A small network was shown many inputs. Here are its activations along a few directions, one row for each input.
Each table varies a few parts of the input and shows all the possible inputs, shuffled.
Descriptions start from the smaller parts, as in this example, which fits no table here: one of 5 places around a ring, together with either a single point or one of 11 places along a line or (one of 3 separate values, together with one of 6 places along a line).
Shared parts are said once, and a part with two or three values counts as separate values.
In the rows, zero is written as 128.

Other details of the inputs vary at random and push rows far along two fixed directions, the same in every table; ignore that.
These rows show it; all are for the same input, with only those details redrawn:
[206 145  60 126  86 173  91 208 171 149 206]
[ 96 150 210  79 119  81 192 100  69 135 100]
[ 93 113 130 111  69 178 168 232 134  82  93]
[207 180 141  95 135  77 117  79 105 200 210]
[ 93 113 130 110  69 178 168 231 134  83  93]
[207 180 141  95 135  76 117  78 105 200 210]
[206 145  61 126  86 173  91 208 170 149 205]
[ 96 150 210  79 120  81 192 100  69 134 100]

A family of inputs:
row 1: [ 97 100 101 133  99 162 163 201 145  54  66]
row 2: [206 145  61 126  86 173  91 208 170 149 205]
row 3: [171 143 130 109 148  61 121  85 123 248 215]
row 4: [182 137 130 159 180  97  79  21 123 178 193]
row 5: [ 67 119 116 139  63 155 161 238 141  84  99]
row 6: [ 73 130 219  90 145 112 163  74  70 126 110]
row 7: [ 77 134 121 114  99 192 180 209 113  75 100]
row 8: [165 138 129 167 166  81  52  21 127 181 190]
row 9: [ 83  93 105 165 119 183 135 158 140  60  49]
row 10: [190 146  27 143 118 168  51 161 166 116 176]
row 11: [206 141 116 163 165  68  93  29 130 181 165]
row 12: [ 59  97 203 162 136  55 139  52 109 125  80]
row 13: [102 156 211  83 143  76 204 115  65 129 104]
row 14: [ 87 128 130  94  89 201 159 208 112  75  91]
row 15: [ 73 155 176  55 138  94 200 108  52 175  91]
row 16: [ 76  83 146 133  80 179 152 215 153  83 106]
row 17: [190 108  33 203 102 145  40 158 200 135 158]
row 18: [ 72 100 203 155 148  69 167  51 110 120  85]
row 19: [208 178 104 106 177  95 102  39 102 161 184]
row 20: [216 172 114  86 168 103  82  37  99 162 173]
row 21: [221 161 121  99 153  71  92  49 116 171 174]
row 22: [ 81  89 147 137 104 174 164 230 148  77 109]
row 23: [190 167 114 140 184  93  60  17 135 172 159]
row 24: [ 77 144 182  69 123  62 211 121  68 184  92]
row 25: [ 49  87 116 111  98 189 160 224 133 123  94]
row 26: [ 78 137 219  95 168 108 177  89  68 120 116]
row 27: [ 91  97 215 138 164  77 158  64  98 116  78]
row 28: [ 67 111 197 144 164  97 153  42  92 113  84]
row 29: [196 168 109 127 149  45  85  50 122 174 181]
row 30: [ 83 126 188 136 153  66 147  46 117 114  49]
row 31: [194 106  69 171 149 188  50 150 175 128 182]
row 32: [ 70 183 198  72 148 101 181  88  77 122 103]
row 33: [ 54 102 137 141  90 172 150 221 182  77 110]
row 34: [ 97  84 117 145 110 195 115 155 131  63  38]
row 35: [201 144  27 140 113 160  62 185 211 117 175]
row 36: [ 92 122 178 136 165 100 157  40  76 109  56]
row 37: [195  86  66 182 107 171  45 155 203 138 180]
row 38: [ 91 135 133  98 113 196 174 221 107  71  95]
row 39: [195 159  31 123 134 183  56 161 187 111 174]
row 40: [ 47 137 208 118 141  87 158  77  76 128 117]
row 41: [197 151  53 145  97 162 112 206 171 150 214]
row 42: [ 71 132 120 118  79 171 166 238 163  77  96]
row 43: [219 108  50 176 132 162  62 165 186 127 154]
row 44: [ 70 124 215 122 139  75 195  88  90 132 121]
row 45: [215 102  47 175 107 169  48 153 192 133 151]
row 46: [170 152 135 147 183  94  57  18 147 176 187]
row 47: [ 91 116 182 148 149  66 168  49 100 115  56]
row 48: [ 88 134 155  61 156  88 176  78  61 147  57]
row 49: [187 126 135 170 165  70  90  31 141 185 193]
row 50: [106 115 113 102 132 189 150 189 117  44  61]
row 51: [163 147  65 144 126 191  62 179 197 139 222]
row 52: [ 89 119  99 119 116 182 156 179 129  48  68]
row 53: [177 125  64 170 106 162  95 193 197 149 231]
row 54: [ 59 103 138 138 109 190 163 194 130  77 113]
row 55: [ 62  45 103 159  89 164 140 207 169 117  59]
row 56: [196 191 128 116 144  65 137  80 113 200 223]
row 57: [ 94 104  97 136  96 159 163 202 152  53  68]
row 58: [ 74 138 119 115  97 189 180 211 119  75 103]
row 59: [175 141 140 158 168  65  69  27 165 184 188]
row 60: [178 199 123 108 147  83  99  68  94 192 217]
row 61: [ 56 107 135 139 108 188 162 197 137  75 115]
row 62: [ 62  93 183 115 157  91 153  60  83 165  66]
row 63: [202 154  92  90 156  52 111  69 114 221 167]
row 64: [ 82 108 162 108 157  90 157  58  72 160  38]
row 65: [214 121  50 163 149 188  54 148 165 123 153]
row 66: [ 80 101 209 123 156 109 133  39  84 115  73]
row 67: [ 52 126 215 129 125  57 171  88  94 137 118]
row 68: [112 100 111 119 112 166 155 214 140  49  62]
row 69: [ 71  90 104 173 105 171 108 161 139  63  44]
row 70: [195  92  13 167 106 157  67 182 194 179 142]
Q: The inputs of row 19 and row 4 match in every part but one. If row 10 is changed in the same way as row 19 into row 4, which row does it become?
A: row 8
Q: Describe the family of inputs behind these rows.
A: one of 2 separate values, together with one of 5 places around a ring, together with either a single point or one of 6 places along a line
Q: Which other rows does row 38 become when the place on the line of 6 takes its other values? List them by row number.
A: row 7, row 14, row 32, row 58, row 60
Q: Which other rows agree with row 34 in the place on the ring of 5 and the choice among 2 separate values? List them by row number.
A: row 9, row 23, row 36, row 64, row 65, row 69
Q: Which other rows does row 59 become when the choice among 2 separate values takes its other values? List them by row number.
A: row 46
Q: Which other rows does row 24 become when the place on the ring of 5 takes its other values? List them by row number.
A: row 3, row 55, row 63, row 70
Q: Which other rows does row 42 become when the place on the line of 6 takes its other values? List them by row number.
A: row 2, row 5, row 13, row 41, row 56
Q: Which other rows does row 44 become when the place on the ring of 5 takes its other values? List them by row number.
A: row 1, row 11, row 41, row 49

A family of inputs:
row 71: [ 79  94 114 170 140 193 106 155 159  76 110]
row 72: [156 117 135 122 168 138  80  63 110 151 137]
row 73: [142 162 101 116 159  86 119  89 132 155 140]
row 74: [161 152 147  95 154 119 156 120 107 169 182]
row 75: [159 171 152  85 122 114 108 107 105 157 177]
row 76: [109 112 119 140 119 168 165 212 151  89 138]
row 77: [187 150 114 130 139 104 115  79  98 141 127]
row 78: [134 105 141 125 118  86 121 104 119 204 151]
row 79: [148 165 101  86 153 104 123  96 117 173 134]
row 80: [149  97 119 135 100 167 148 207 150  83 104]
row 81: [ 61 143 169  94 138 127 198 111  56 111  66]
row 82: [ 76 130 171 135 133  98 187  90  80  76  53]
row 83: [150 168 154 130 123  91 111  89 137 125 186]
row 84: [128 116  80 118 101 189 135 191 111  97  88]
row 85: [228 126  60 120 117 180  95 201 162 155 203]
row 86: [123 128 127 128  74 169 114 197 156  74 117]
row 87: [ 98 128  85 152 116 175 145 187 131  83 112]
row 88: [ 89 146 124 105  88 190 135 212 143  98 148]
row 89: [177 139 148 137 149  89 144  99 131 135 171]
row 90: [128 179 152 119 134 101 119 103 126 140 202]
row 91: [ 85  94 113 139 134 210 110 160 144  95 107]
row 92: [145 103 147 154 116  70 113  95 137 186 140]
row 93: [218 138   8 112 115 168  59 181 176 158 158]
row 94: [149 121 141 168 170 117  81  47 142 120 143]
row 95: [183 147 102 108 141  82 103  80 130 150 106]
row 96: [165 151 102 126 148  76 111  75 144 139 123]
row 97: [118  78 116 165 125 188  87 149 158  69  75]
row 98: [ 24  97 199 148 121  79 185 116 111 143  87]
row 99: [ 29  96 197 118 115  95 191 122  97 160  84]
row 100: [ 42  86 201 159 111  67 178 104 120 127  70]
Q: The inputs of row 96 and row 95 match in every part but one. If row 82 is changed in the same way as row 96 into row 95, which row does it become?
A: row 77
Q: Describe the family of inputs behind these rows.
A: one of 5 places around a ring, together with either one of 2 separate values or one of 4 places along a line
Q: Which other rows does row 76 become when the place on the ring of 5 takes its other values? List them by row number.
A: row 74, row 80, row 85, row 89
Q: Which other rows does row 72 become when the choice among 2 separate values takes its other values? List them by row number.
A: row 78
